These are the activations of a small neural network, seen along a few directions. Each row is one input.
Each table varies a few parts of the input and shows all the possible inputs, shuffled.
A made-up example of a description, with smaller parts first: one of 3 separate values, together with either a single point or one of 9 places along a line or (one of 4 places along a line, together with one of 8 places around a ring).
Shared parts are said once, and a part with two or three values counts as separate values.

Other details of the inputs shift rows strongly along three fixed directions, in all tables alike. That doesn't count.

Table:
r1: [ 12  11  17  22  -5   9 -14 -21  29  15   7]
r2: [  2   9  28 -10   5  19 -20  13 -30 -22  -6]
r3: [-29  -6  10 -18   5  11   1   3 -34 -12   2]
r4: [-21  -1   6 -33  -2   6  -6  14 -28  -6  -1]
r5: [ 57   6 -24  43  23 -33   8  30   5 -28 -20]
r6: [-18  -1  19   4   0  12   0 -29  12  13   1]
r7: [-22 -17 -17   1  13  -8  34 -10   7  14  -6]
r8: [-15   8   2 -20 -25   7  -7 -15   2  12  13]
r9: [  8  16   2  16 -22   8 -21 -14  13  10  29]
r10: [ -7   6  25   2   4  14 -18   6 -36 -29  -2]
r11: [-11  -7  20 -24  18   6  -4  -2 -22  -4 -14]
r12: [  0   8  26  -6   5  17 -22  12 -35 -20  -2]
r13: [ 10 -20  16  21 -21  16 -33   4  48  25   5]
r14: [ 11   8   8  13  -8  -3 -22 -16  29  12  19]
r15: [  7   5  30   2  16   2 -24  17 -25 -17 -17]
r16: [  8  16   4  13 -21   9 -21 -10  22   8  27]
r17: [-15 -13 -19 -16   7 -12  26   1  13  21  -9]
r18: [  3   8  15  33  -6   4 -12 -28  23   9  11]
r19: [ 51  12 -33  24   4 -28  11  33   3 -36  -7]
r20: [ 15  11  11  13 -10  -3 -20 -20  30   9  14]
r21: [  1   1  35   3  24   9 -22  22 -19 -15  -9]
r22: [ -9  -5 -34 -17 -10  -9  28  -8 -12  14  -2]
r23: [-12  -5 -36 -19 -10 -11  25   0  -9  15   4]
r24: [ 13  16  -5   7 -25  -1 -24 -14  16   4  31]
r25: [  6  -1 -48  -1 -17 -16  28 -24   8  20  13]
r26: [-16  -4  16  -5   3  11  -4 -12  19  21   8]
r27: [-22   4   9  -8 -18  13  -2 -24   5   4  15]
r28: [  6  10  19 -15   1   9 -24   8 -36 -26  -1]
r29: [ -4  -3 -21 -23   4  -6  24  16 -27  -9 -19]
r30: [ 10   9   7  15  -8  -4 -23 -19  20  14  21]
r31: [-14 -12 -21 -12   7 -13  26  -3   5  23  -7]
r32: [-12 -15 -12 -12  12  -4  35  -4  17  19 -13]
r33: [  6   5  34  -5  15   2 -22  24 -13 -21 -18]
r34: [ 54  11 -20  40  18 -30  10  34  14 -26 -28]
r35: [  1  15   3  22 -23   6 -17 -16  21  -1  26]
r36: [-23 -17 -15  -3  14  -7  34  -7  15  12  -8]
r37: [-11 -40 -31 -16 -18   8  18  19  13  21  -8]
r38: [ 50  11 -39  29   6 -31   6  35  -6 -31   0]
r39: [-11 -15 -16  -5  14  -3  34 -10   6  23 -12]
r40: [-20  -3  15 -31   4  16   1   8 -25  -7  -5]
r41: [-25 -10  27 -13  18  10   5   1 -11  -9 -15]
r42: [-13  -9 -14 -13  11   0  30   7 -25 -17 -18]
Each input here is: one of 2 separate values, together with either a single point or (one of 4 places along a line, together with one of 5 places around a ring).
Q: Changing only the choice among 2 separate values turns r32 into r40. The same change can be made to r36. Which row results?
A: r35
Q: Changing only the choice among 2 separate values turns r8 into r33. The same change can be made to r38. Which row results?
A: r30
Q: Which other rows does r1 become when the choice among 2 separate values takes its other values? List them by row number.
A: r2
Q: Which other rows does r17 become when the place on the ring of 5 takes its other values? List them by row number.
A: r15, r31, r33, r34
Q: Which other rows does r16 become when the place on the line of 4 takes its other values? List them by row number.
A: r4, r24, r35
